These are the activations of a small neural network, seen along a few directions. Each row is one input.
In each table, some parts of the input vary, and every possible input appears once, in random order.
Descriptions start from the smaller parts, as in this example, which fits no table here: ring(5) and (point or ring(11) or (values(2) and line(6))).
Shared parts are said once, and a part with two or three values counts as separate values.

Other details of the inputs vary at random and push rows far along two fixed directions, the same in every table; ignore that.

Rows:
R1: [24 168 126 61 -141 161 -187 277 -7 233 -172]
R2: [185 257 412 99 195 -207 -440 -76 -67 93 -101]
R3: [283 23 324 -70 -229 -58 -327 482 -3 -312 244]
R4: [-343 -96 -449 18 188 -211 356 188 -12 -59 165]
R5: [252 314 -457 -84 -54 -220 -236 659 -266 -31 153]
R6: [-237 268 -319 127 295 -252 198 -194 33 291 -242]
R7: [1 -85 771 109 -175 529 -246 190 152 22 -114]
R8: [-82 -130 256 17 -46 238 -127 -70 -53 270 -347]
R9: [308 37 575 59 -275 292 -174 -463 167 -170 25]
R10: [-254 194 -291 69 369 -306 108 -244 -28 299 -246]
R11: [135 266 22 -8 -119 -13 -60 -152 76 -103 131]
R12: [-351 -319 23 -11 117 323 564 -352 278 -93 131]
R13: [119 -87 126 21 -147 321 -106 279 26 -145 87]
R14: [108 139 -445 19 11 -432 -11 224 -188 17 111]
R15: [379 435 -327 -119 45 -504 -212 342 -241 -61 273]
R16: [-526 103 -444 162 310 -35 528 -383 230 356 -257]
R17: [466 14 214 -63 -173 57 -499 300 -226 -110 54]
R18: [488 94 186 -9 -244 104 -416 357 -172 -119 61]
R19: [188 -217 249 30 -48 -86 -212 -94 -98 -94 85]
R20: [281 279 -256 -206 217 -575 -274 279 -354 -85 256]
R21: [-133 -630 377 78 -401 664 402 -580 447 -43 -146]
R22: [-363 -40 -309 -106 287 -170 58 151 -298 325 -365]
R23: [-224 -284 565 71 -90 584 293 -604 390 -225 39]
R24: [60 -123 195 -7 -77 314 -78 336 -3 -200 124]
R25: [384 -36 549 72 -312 372 -117 -249 273 -137 245]
R26: [460 -29 257 -113 -279 -177 -468 207 -132 -161 74]
R27: [-223 -121 -531 -143 245 -208 420 -311 -65 106 10]
R28: [-95 184 -410 -147 183 -346 82 -218 -170 2 -14]
R29: [-524 -295 -551 73 151 -3 633 -169 143 59 11]
R30: [-288 367 -282 132 336 -252 117 78 90 182 -69]
R31: [-26 -605 453 150 -212 460 181 -683 258 -6 -91]
R32: [-542 156 -274 116 440 -124 387 -73 150 176 -120]
R33: [218 83 -283 -237 39 -596 -326 450 -384 -114 72]
R34: [171 272 383 62 -144 126 -467 541 -45 73 -45]
R35: [-90 38 -512 51 0 -251 208 112 -19 55 129]
R36: [284 367 288 -6 -125 -47 -343 112 43 -264 262]
R37: [42 -272 607 -11 -77 350 -28 -717 134 -150 -72]
R38: [-511 -111 -446 1 155 86 438 -82 -60 418 -458]
R39: [41 -263 -13 -98 52 113 -75 46 -214 -38 -90]
R40: [-611 -450 -561 -75 68 100 749 -203 186 34 -143]
R41: [335 -290 525 21 -439 295 -149 -177 158 -154 -40]
R42: [207 426 -322 -105 102 -418 -144 481 -130 -138 389]
Each input here is: line(6) and (values(2) or line(5)).
- Changing only the line(6) part turns R11 into R9. The same change can be made to R1. Which row results? => R38
- Change only the values(2) part in R16. List by row number the other rows that result. => R1
- Change only the line(6) part in R16. List by row number the other rows that result. => R2, R6, R10, R30, R32

Rows:
R43: [131 -392 304 42 -186 276 111 -347 171 -138 91]
R44: [-49 -248 594 166 -42 520 -55 -415 192 83 -212]
R45: [-81 326 -327 -63 241 -466 -107 137 -202 70 -73]
R46: [102 387 -263 -29 52 -397 -230 632 -132 6 115]
R47: [-101 -222 332 139 37 246 147 -577 216 129 -169]
R48: [-11 -66 233 101 -94 293 39 -399 152 163 -236]
R49: [328 -263 473 40 -427 460 -100 -228 167 -144 38]
R50: [130 347 -64 -39 32 -307 -224 292 -80 -166 192]
R51: [521 177 219 -54 -268 -221 -583 643 -196 -181 226]
R52: [-241 -327 -208 -84 -3 65 350 -265 46 -116 -23]
R53: [172 -61 -12 -51 -62 4 -181 277 -144 -144 113]
R54: [-95 411 -754 -80 157 -439 125 355 -181 103 80]
R55: [35 206 62 -60 136 -145 -188 81 -136 113 -62]
R56: [101 -249 696 177 -189 619 -58 -250 285 -115 -7]
R57: [553 425 505 -41 -165 -106 -665 503 -95 -206 314]
R58: [-589 -377 -733 -198 243 -28 730 -201 -62 105 -106]
R59: [-219 147 -565 -14 253 -366 298 55 -36 62 112]
R60: [-688 -223 -493 48 286 -8 590 -292 34 376 -393]
- What is each input in this table made of? => values(3) and (point or line(5))
- Changing only the values(3) part turns R55 into R57. The same change can be made to R45. Which row results? => R50
- Which other rows agree with R51 in the values(3) part? List them by row number. => R43, R49, R52, R53, R58

Rows:
R61: [-370 74 -723 -84 86 -327 126 478 -218 -9 -34]
R62: [-202 -183 627 90 124 653 30 -384 55 119 -346]
R63: [543 149 320 -217 -203 -167 -500 263 -210 -260 416]
R64: [565 122 549 90 -209 64 -404 51 40 -306 465]
R65: [167 319 24 -10 229 -342 -413 248 -264 130 -132]
R66: [323 122 120 160 -172 -79 -441 552 -94 -59 250]
R67: [-348 -434 198 164 92 167 312 -817 175 247 -428]
R68: [17 -327 500 -19 -252 406 111 -378 257 -294 31]
R69: [-65 224 -418 -178 77 -393 60 161 -196 -270 258]
R70: [-199 -566 170 -29 -226 458 153 -118 115 108 -102]
R71: [171 -236 343 153 -137 315 23 -6 234 -110 58]
R72: [-478 313 -746 -9 439 -546 335 62 -112 341 -154]
R73: [-308 -108 -925 -237 283 -418 440 242 -298 89 20]
R74: [117 252 -295 -127 -29 -343 -224 599 -137 -218 94]
R75: [-513 -364 -448 -21 108 131 626 -294 88 -108 -127]
R76: [-334 -139 -766 56 293 -175 545 6 -30 34 64]
R77: [281 103 -186 -214 -66 -315 -283 629 -216 -54 127]
R78: [422 27 375 66 -149 54 -250 74 95 -224 317]
R79: [424 161 52 -246 -110 -289 -354 435 -268 -177 287]
R80: [-42 101 -161 -16 294 -345 -162 -48 -228 176 -267]
R81: [-309 -42 536 160 53 582 189 -383 242 193 -202]
R82: [-100 274 56 33 208 -43 -56 -20 132 165 -120]
R83: [231 297 945 201 -222 421 -349 -166 450 0 57]
R84: [-345 -314 -349 116 -263 462 765 -501 203 375 -424]
R85: [532 319 -66 -72 -216 64 -427 -89 -113 -101 100]
R86: [-180 -142 267 191 -32 4 149 -594 297 211 -205]
- What is each input in this table made of? => values(2) or ring(9) or (values(3) and line(5))
- What sort of input is R84? => values(2)
- Change only the line(5) part in R77. List by row number the other rows that result. => R63, R70, R73, R79
- Start at R86 and move only the ring(9) part, one step at a time. The first step leads to R72. Which rows follow, in order? => R82, R83, R81, R62, R65, R80, R67

Rows:
R87: [265 625 -470 -155 97 -646 -367 500 -360 4 207]
R88: [507 286 366 91 -141 -157 -390 93 69 -122 268]
R89: [-80 -44 652 188 -35 336 -185 89 206 25 -104]
R90: [-491 -409 -264 -46 229 169 578 -716 59 145 -332]
R91: [-434 192 -533 -6 226 -68 354 79 9 117 -110]
R92: [-482 -8 -429 -115 347 -97 350 -70 -138 228 -193]
R93: [-99 -442 612 53 12 551 133 -712 265 -21 -188]
R94: [-362 -156 -620 -16 90 -155 336 -42 -139 331 -347]
R95: [-207 -251 520 172 -135 659 296 -650 461 -63 -84]
R96: [384 394 -525 -135 114 -796 -381 781 -416 -295 551]
R97: [-417 -500 -597 -166 -50 50 557 223 -27 -27 -59]
R98: [-415 -158 -532 -31 255 -235 260 25 -194 294 -378]
R99: [302 -32 527 107 -258 127 -215 -331 194 -94 129]
R100: [363 38 457 126 -345 411 -120 -276 278 -77 79]
R101: [-302 -131 -487 -53 285 -367 352 -366 -90 87 -135]
R102: [278 19 539 90 -200 426 -189 -84 153 1 -24]
R103: [480 244 508 86 -318 0 -665 417 -75 40 35]
R104: [280 584 -534 15 -46 -528 -341 834 -246 152 79]
R105: [-607 86 -395 -28 416 -37 420 14 -3 136 -154]
R106: [158 433 -352 -96 263 -688 -511 826 -441 133 -38]
R107: [-473 -45 -404 -36 300 -199 256 137 -135 318 -238]
R108: [-328 14 -636 5 73 95 518 -132 78 217 -170]
R109: [-439 99 -549 61 248 -266 482 -181 144 45 31]
R110: [-385 -6 -538 -78 155 -28 384 -130 -69 229 -191]
R111: [520 -112 274 -130 -378 -112 -307 312 -8 -475 453]
R112: [392 104 550 76 -192 278 -253 -136 157 -83 111]
R113: [-369 -61 -563 -122 301 -191 282 -106 -232 190 -303]
R114: [555 20 471 54 -306 55 -669 697 -164 -240 297]
R115: [11 -404 413 59 -240 531 186 -785 226 20 -196]
R116: [339 329 -638 -353 -40 -660 -258 878 -430 -346 443]
R117: [75 -4 736 168 -25 198 -144 -269 304 -184 145]
R118: [245 603 -494 -31 125 -641 -390 916 -349 174 81]
R119: [243 -334 309 -159 -379 381 -65 171 38 -345 171]
R120: [571 79 461 -33 -259 142 -603 513 -178 -337 356]
R121: [-485 97 -503 85 183 -110 331 206 46 216 -181]
R122: [25 -261 244 27 -211 411 61 -443 72 84 -243]
R123: [-143 -259 502 22 18 412 142 -562 192 27 -89]
R124: [214 -111 669 24 -57 342 -349 -124 42 -49 -124]
R125: [264 -175 692 83 -53 137 -264 -378 170 -141 44]
R126: [-226 86 -705 42 110 -273 488 -184 116 117 40]
R127: [-604 -396 -196 15 287 72 693 -717 203 166 -153]
R128: [18 -465 328 19 -145 511 171 -316 153 -244 169]
R129: [392 -117 497 91 -308 102 -244 -421 117 -105 47]
R130: [466 548 637 33 -15 -142 -718 423 -61 -250 297]
- What is each input in this table made of? => line(4) and (values(2) or ring(9))
- Changing only the line(4) part turns R123 into R107. The same change can be made to R87. Which row results? => R103
- Start at R94 and move only the line(4) part, one step at a time. The first step leads to R122. Which rows follow, in order? => R115, R129
- Change only the ring(9) part in R108. List by row number the other rows that result. => R91, R92, R102, R105, R110, R113, R122, R124
- Change only the line(4) part in R128. List by row number the other rows that result. => R96, R114, R120
- Change only the values(2) part in R111. List by row number the other rows that result. => R96

Rows:
R131: [137 42 521 86 -79 308 -193 -151 110 -40 -27]
R132: [56 79 -114 -2 12 -174 -79 588 -59 -80 304]
R133: [-148 -156 -93 3 -47 172 301 -297 76 59 -73]
R134: [129 203 133 -47 45 -60 -271 247 -101 7 -35]
R135: [193 409 -22 -67 103 -231 -327 380 -205 28 74]
R136: [63 119 -108 -43 -36 -175 -63 25 -40 0 101]
R137: [96 282 164 -3 107 -226 -227 124 -16 -27 70]
R138: [224 -29 440 180 -159 279 -173 -158 108 3 -11]
R139: [-8 -206 81 11 -42 249 150 -246 71 -114 38]
R140: [-271 -356 438 76 -54 469 176 -414 191 59 -260]
R141: [46 -12 -181 -97 31 -28 43 81 -118 -75 83]
R142: [-3 -107 103 87 -59 19 -95 19 -19 70 -137]
R143: [162 -5 111 -58 -181 -94 -229 159 -92 -41 -15]
R144: [-230 -433 156 35 2 291 409 -544 258 -98 -45]
R145: [218 -35 79 -87 -68 8 -194 169 -85 -141 93]
R146: [-314 -233 -247 71 122 188 422 -317 96 221 -211]
R147: [264 47 226 -17 -105 2 -273 40 -20 -208 213]
R148: [-531 163 -900 -35 164 -193 585 168 53 68 -80]
R149: [199 -56 506 173 -121 130 -166 -205 194 -24 8]
R150: [166 454 -2 -33 116 -334 -390 335 -167 -31 143]
R151: [90 17 -155 -105 -9 -233 -175 303 -221 -132 73]
R152: [-98 -348 364 71 -152 323 270 -560 315 -12 -82]
R153: [-329 65 -802 -70 321 -379 287 196 -177 258 -157]
R154: [165 -127 235 -42 -190 178 -97 -66 66 -8 -36]
R155: [-507 -122 -848 -142 246 -153 661 -167 -74 245 -158]
R156: [232 343 -84 55 33 -337 -354 292 -143 13 128]
- What is each input in this table made of? => values(2) or (line(4) and line(6))
- What sort of input is R148? => values(2)
